A small network was shown many inputs. Here are its activations along a few directions, one row for each input.
Each table varies a few parts of the input and shows all the possible inputs, shuffled.
Descriptions start from the smaller parts, as in this example, which fits no table here: line(4) and (point or ring(11) or (values(3) and ring(5))).
Shared parts are said once, and a part with two or three values counts as separate values.

Other details of the inputs shift rows strongly along two fixed directions, in all tables alike. That doesn't count.

Table:
R1: [ -1  10   1  12   1   8 -14  -7 -13  -6   1  -2  10  -7]
R2: [ 17  10  13  -1   8  -4 -11 -14  23 -13  19   8 -10  -6]
R3: [-2 -2 -5 -7 -1  0  1 -2 -8 -4 -9  1 -1  3]
R4: [ -4   7  14   6  -4   2   2  16   4  13   5 -10   1   2]
R5: [ -8 -22 -16 -39  -1 -20  34   5  11   6 -20  10 -22  19]
R6: [ -4 -22 -15 -41   1 -18  34   3  10   5 -21  12 -23  18]
R7: [ 10  13  29   9  -1  -5  -6   4  36   4  26  -7 -10  -1]
R8: [18 -9 17  7 -2 -5 -9  7 36 -4 30 -9 -9  0]
R9: [-14  -5 -16  -3  -2   8   6   4 -32   2 -22  -1  11   2]
R10: [-10  -7 -20  -8  -5  14   2   4 -51  -2 -35  -2  10   0]
R11: [  8  12   9   8   6  -8  -6 -17  32  -4  24   6  -4  -7]
R12: [-8  0 -9  3  1 -1  7 -4 -2  5 -4  3  5 -1]
R13: [-19  -6 -25  -2  -6  12   8   6 -47   7 -33  -8  17   2]
R14: [ -5  21   0  39  -1  25 -31  -8 -39  -5  -1 -10  32 -19]
R15: [-7  3  9  3 -7  3  4 18 -2 12 -2 -9  1  3]
R16: [-15  -2 -16   0  -1   8   3   5 -33   5 -21  -2  13   1]
R17: [ 15  10  13   1   7  -7 -10 -14  28 -11  22   7 -11  -5]
R18: [ 22  14  22   8  12  -8 -15 -18  36 -12  30  15 -12 -11]
R19: [ -1  16   3  23   5   5 -14 -10   4   0  15   3  13 -11]
R20: [ 2  5  1  2  4 -1 -4 -4  3 -3  4  6 -1 -1]
R21: [ -4 -18 -13 -36   3 -16  29   3  10   6 -16  11 -20  17]
R22: [-14 -25 -17   4 -16  16   4  31 -45   9 -26 -19  19   6]
R23: [ -6 -41 -15 -34 -13 -15  32  25   9  11 -16 -11 -16  24]
R24: [  2  21   3  32   0  30 -37  -6 -48 -14  -5  -8  29 -19]
R25: [ 10  11  11   3   8  -7  -9 -15  26  -9  21   6  -7  -6]
R26: [ 18   9  15   1   7  -6 -11 -16  22 -13  18  10 -10  -8]
R27: [ -5  -6  -8 -10   3 -12  16  -2  12   9  -2   6  -7   7]
R28: [ 21  -3  25  15   1  -7 -15   6  45  -4  42  -4  -6  -3]
R29: [  4  -9  -3 -19   2  -9  12  -4   5  -2  -8  12 -15   4]
R30: [ -5  11  -3  16   0   6 -10 -10  -8  -1   2  -2  13  -8]
R31: [ -5  24  13  38  -8  31 -30  13 -40   3   0 -22  28 -15]
R32: [-11 -23 -18 -33  -1 -21  38   3  16  13 -17   8 -19  18]
Each input here is: line(4) and (values(2) or line(6)).
Changing only the line(4) part turns R12 into R11. The same change can be made to R22. Which row results?
Answer: R8
Which other rows agree with R24 in the line(4) part? List them by row number.
Answer: R1, R3, R7, R14, R23, R26, R30

Table:
R33: [ -6  18   0  23   9   7 -16  -8 -10   1   7   3  18  -9]
R34: [-14 -18 -17 -22   3 -18  32  -5  20  10  -9  17 -12  11]
R35: [ 10  41  21  49  11  18 -37 -18  -3  -6  28   4  21 -28]
R36: [ -4 -18 -17 -25  -3 -18  22  -7  20   1  -7   1 -14  10]
R37: [ 27  -9  30   0   1 -16  -6  11  57  -3  39   1 -22   3]
R38: [ -5 -14 -18  -8  -7  15   3  13 -53   0 -33  -2   7   1]
R39: [-15  -2 -21  -6  -9  14   5   4 -44   5 -35 -12  11   2]
R40: [ 20  21  21  12  10  -7 -20 -23  48 -16  43  -1  -7  -8]
R41: [-24   8 -15  -3  -4  10  12   9 -46  13 -36   1  13   3]
R42: [  5 -30 -14 -26   1 -15  17   0  13  -5  -6  12 -20  10]
R43: [  7 -24 -10 -32   3 -14  19   5  12  -7  -7   9 -16  14]
R44: [  3  19  24  46  -8  24 -36   5 -10  -4  24 -27  25 -15]
R45: [ 22   7  22  -6   5  -7  -9  -5  23 -13  16  11 -17  -2]
R46: [ -4  -5  -1 -33  -3 -17  24  -3  18   4 -12   0 -22  15]
R47: [-20   7  -4  32 -10  24 -10  24 -43  17 -12 -18  33  -7]
What is each input in this table made of?
Answer: values(3) and (point or line(4))
Change only the values(3) part in R46. List by row number the other rows that result.
Answer: R41, R45
Change only the values(3) part in R35. List by row number the other rows that result.
Answer: R38, R39

Table:
R48: [ 11 -13  -1 -23   8 -17   7  -1  22  -7   5   9 -19  12]
R49: [-16  -5 -24  -2  -3  12   3   4 -39   3 -25  -6  17   0]
R50: [ -5 -14 -13 -37   0 -19  30  -8  12   3 -20   9 -24  13]
R51: [ -5 -27 -11 -29 -10 -15  29  16  18  12  -9 -12 -17  21]
R52: [-15  -2 -22  -1  -5  12   2  -3 -41   1 -29  -6  16   2]
R53: [ -3  14   0  20   3  13 -16  -6 -10  -4   7  -4  18  -8]
R54: [  3  10  13  16   9 -10  -4 -10  35   3  29   8  -2  -7]
R55: [ -1  11  -3  22   4   8 -13 -10  -7   0   7   3  16 -12]
R56: [ 12  10  11  12   0  15 -21  -1 -18 -12   2   1   3 -13]
R57: [  3  -4   7   3  -9   2  -3  13   1   5   1 -16  -1   3]
R58: [12 -2 17 18  3 -5 -8 -1 32 -1 30  0 -1 -6]
R59: [ 13  15  16   4   7  -6 -12 -14  29  -6  24   5  -8  -7]
R60: [  1 -31 -18 -36  -3 -14  26   3  10  -2 -13   4 -19  15]
R61: [ 12  10   8  11   8 -10  -6 -25  32  -7  24  13  -7 -12]
R62: [ 13  13   9   6   8  -7 -10 -24  28 -13  21   8  -7 -10]
R63: [ 2 -9 -3  2 -4  5 -7  5 -4 -9  1 -4  5  1]
R64: [  1  21  13  16   3  12 -14  -1 -11   0   2   1   8 -10]
R65: [  5   4   5 -23   5 -14  16 -12  21  -2  -3  14 -25   3]
R66: [ 11  13   9  13   6  14 -23   0 -20 -12   4   4   7  -7]
R67: [  1 -10   2   4  -3   4  -2   7   0  -2   4  -9   5   4]
R68: [  0  12  -1  24   3   7 -14 -15 -10  -3   4   3  15 -13]
R69: [  0  -3   3 -19   4 -17  17  -2  28   5   3   7 -16   9]
R70: [-8 11  3  2 -2  0  0  4 -1  5 -1 -6  4  1]
R71: [ 17   4  21   7   1  -5 -17  -3  27 -12  25   3  -8  -5]
R72: [  7   3  -6  22   6  10 -21  -4 -14  -9   9   4  17  -9]
R73: [-20   8  -8  -2  -6  10   8  17 -37  12 -27  -8  11   3]
R74: [ 15  21  21   5   8  -3 -10 -18  22  -6  17  10 -11  -8]
R75: [  5  13  17  20  -7  16 -17  13 -13   3   6 -16   7  -8]
R76: [  2  14  12  17   6 -10  -4  -7  35   4  28   5   1  -6]
R77: [  3  22   9  14   3  14 -16  -4 -14  -2   2   2   7 -11]
R78: [ -8 -12 -25  -3  -1  13  -4   7 -46  -7 -24  -5  17   4]
R79: [-13   0 -16  -3  -5   9   3  -1 -43   3 -32  -5  11   1]
R80: [ -6 -29 -13 -22 -10 -17  32  17  20  19  -9  -7 -16  18]
R81: [-21  -1 -11  -2  -4   9   5  12 -37   9 -24  -7  14   4]
R82: [-15 -13 -15 -30  -3 -18  33   7  16  12 -12  -2 -12  20]
R83: [ 17   9  29   8   3  -1 -10   3  27  -2  25   0 -11  -4]
R84: [-22  -3 -18   2  -3  12   4   9 -38   7 -21  -8  19   4]
R85: [-12 -10  -3 -34   0 -16  34  10  12  15 -16   8 -22  19]
R86: [  6  -1  -1  23  -1  11 -19  -4 -13 -10   8   1  15 -15]
R87: [  6 -14  10 -18  -2 -14  14   7  28   5   7  -2 -17  12]
R88: [ -5  11  -1  27   3   9 -12  -5  -8   1   8   0  19 -11]
R89: [-13 -17 -20   8 -10  11   0  15 -39   3 -24  -5  18   0]
R90: [ 5 -1  9 -1 -4  5 -5  9 -6 -5 -3  1 -4  0]
R91: [  2 -28 -11 -38  -4 -17  26   5  11   0 -15   6 -24  15]
What is each input in this table made of?
Answer: line(4) and (line(5) or line(6))
Changing only the line(4) part turns R60 into R91. The same change can be made to R67. Which row results?
Answer: R87
Changing only the line(4) part turns R59 into R55. The same change can be made to R79. Which row results?
Answer: R68
A walk changes only the line(4) part. It starts at R73 and steps to R70. List the rest of the walk in order.
Answer: R82, R76
Change only the line(5) part in R58. List by row number the other rows that result.
Answer: R72, R80, R86, R89
